A small network was shown many inputs. Here are its activations along a few directions, one row for each input.
In each table, some parts of the input vary, and every possible input appears once, in random order.
A made-up example of a description, with smaller parts first: one of 8 places around a ring, together with either a single point or one of 9 places along a line or (one of 3 separate values, together with one of 6 places along a line).
Shared parts are said once, and a part with two or three values counts as separate values.
(in the rows, 128 means zero)

Other details of the inputs vary at random and push rows far along two fixed directions, the same in every table; ignore that.

A family of inputs:
row 1: [146  99 135 131 104 133 128 134 143 123 135 168  95 114]
row 2: [ 24 156  40 102 232 129 102 128 147 124 159 133  94 174]
row 3: [140 111 141 122 133 161 123 116 165 119 124 162 104 143]
row 4: [161 117 165 128 110 141 154 140 119 160 150 140 120 117]
row 5: [159 122 159 124 140 136 139 105 155 136 125 129 134 122]
row 6: [159 111 159 112 116 110 133 122 151 152 121 121 123 123]
row 7: [ 21 175  62 129 237 121 142 136 134 141 179 106 112 157]
row 8: [172 132 160 119 108 124 159 140 133 138 143 124 128 107]
row 9: [146 117 135 145 123 155 129 120 143 114 122 177 118 126]
row 10: [162 112 130  90 113 138 118 133 149 125 133 151 101 124]
row 11: [157 134 164 109 115 122 150 123 139 148 127 126 125 115]
row 12: [ 97 182 113 159  87  92 112 140  58  66  53  58 204 132]
row 13: [ 14 165  67 144 233 138 132 142 124 154 184 114 120 163]
row 14: [164 117 119  83 101 141 106 116 137 136 154 152 116 125]
row 15: [ 92 136 109 153  49  67  73 165  64  51  40  86 174 123]
row 16: [166  96 162 138 108 120 135 126 143 163 125 125 118 111]
row 17: [155 110 157 148 143 154 156 109 129 144 147 141 127 117]
row 18: [160 116 153 144 133 145 137 113 149 155 125 130 128 115]
row 19: [110 161  62 137  59 110  77 134  49  60  65  87 201 134]
row 20: [156  93 167 141 116 126 153 117 130 151 150 128 117 118]
Description of these inputs: one of 2 separate values, together with either one of 4 places along a line or one of 6 places around a ring.
Question: The inputs of row 7 and row 8 match in every part but the choice among 2 separate values. If row 5 is changed in the same way as row 7 into row 8, which row does it become?
Answer: row 6

A family of inputs:
row 21: [175  93 155 118 116 176 119 104 165 136 106 175 122 127]
row 22: [165 168 109 105  86 145 127 114 107  88  73 109 175 125]
row 23: [ 40 149  36  84 233 117  75 117 164 145 166 119  80 183]
row 24: [ 46 158  62 142 225 162 125 106 154 123 176 158  85 162]
row 25: [187 133 161  89 128 164 179 112 144 143 134 135 142 116]
row 26: [149 138 160 159 100 148 160 131  93  93  80 109 178 129]
row 27: [146  97 143 181  67  91 122 138 105 110  70 109 148  92]
row 28: [ 49 137  72 174  56  75  70 178  41  38  51  79 149 132]
row 29: [186  80 175 140 112 112 140 122 148 160 153 144  94  98]
row 30: [ 72 148  54 125  67  76  59 144  37  63  67  71 188 150]
row 31: [180 126 193 111 121 134 159 114 142 182 161 127 133 105]
row 32: [161 137 148 179  69 151 157 151  81  88  81 118 189 111]
row 33: [184 134 162 123 140 190 146 101 179 131 125 187 131 125]
row 34: [ 32 158  62  77 215  81  94 144 178 131 175 124  70 162]
row 35: [175  81 143 131 109 173 118 106 163 128 127 197 109 125]
row 36: [190 117 165 134 117 167 176 128 128 141 154 149 129 114]
row 37: [174  90 162 104  94 125 134 134 142 125 152 176  77 119]
row 38: [195 121 143 123 106 184 145 110 150 133 156 180 123 115]
row 39: [191 148 133  87 107 176 143 116 151 147 149 167 142 115]
row 40: [190  96 180 103 112 119 142 115 174 170 138 120 107 112]
row 41: [ 24 145  55  83 215  80  95 155 141 153 198 132  66 160]
row 42: [157 115 173 189  80 122 159 132  87 119  87 112 175 101]
row 43: [ 16 144  80 111 214 102 103 132 166 125 151 141  67 164]
row 44: [183  95 176 109 110 113 133 131 155 184 157 130 107 107]
row 45: [ 75 183  87 148  78  89 109 175  14  69  80  34 224 123]
row 46: [ 70 172 128 200  69  75 116 161  27  73  24  29 214 134]
row 47: [ 30 118  47 112 221 121  93 113 142 142 190 152  73 174]
row 48: [178 123 192 104 132 131 166 103 153 166 145 116 130 114]
row 49: [185 108 188 145 127 141 165 114 146 169 161 142 124 101]
row 50: [ 36 126  95 149 215 100 111 140 163 165 154  99  89 145]
Question: What is each input in this table made of?
Answer: one of 5 places around a ring, together with one of 6 places around a ring
Question: The inputs of row 38 and row 36 match in every part but the place on the ring of 6. If row 22 is changed in the same way as row 38 into row 36, which row does it become?
Answer: row 25
Question: Start at row 46 and move only the place on the ring of 6, one step at a time. The first step leads to row 50. Which rows follow, in order?
Answer: row 43, row 21, row 33, row 26
Question: Change only the place on the ring of 6 in row 41. List by row number the other rows that result.
Answer: row 30, row 31, row 39, row 44, row 45
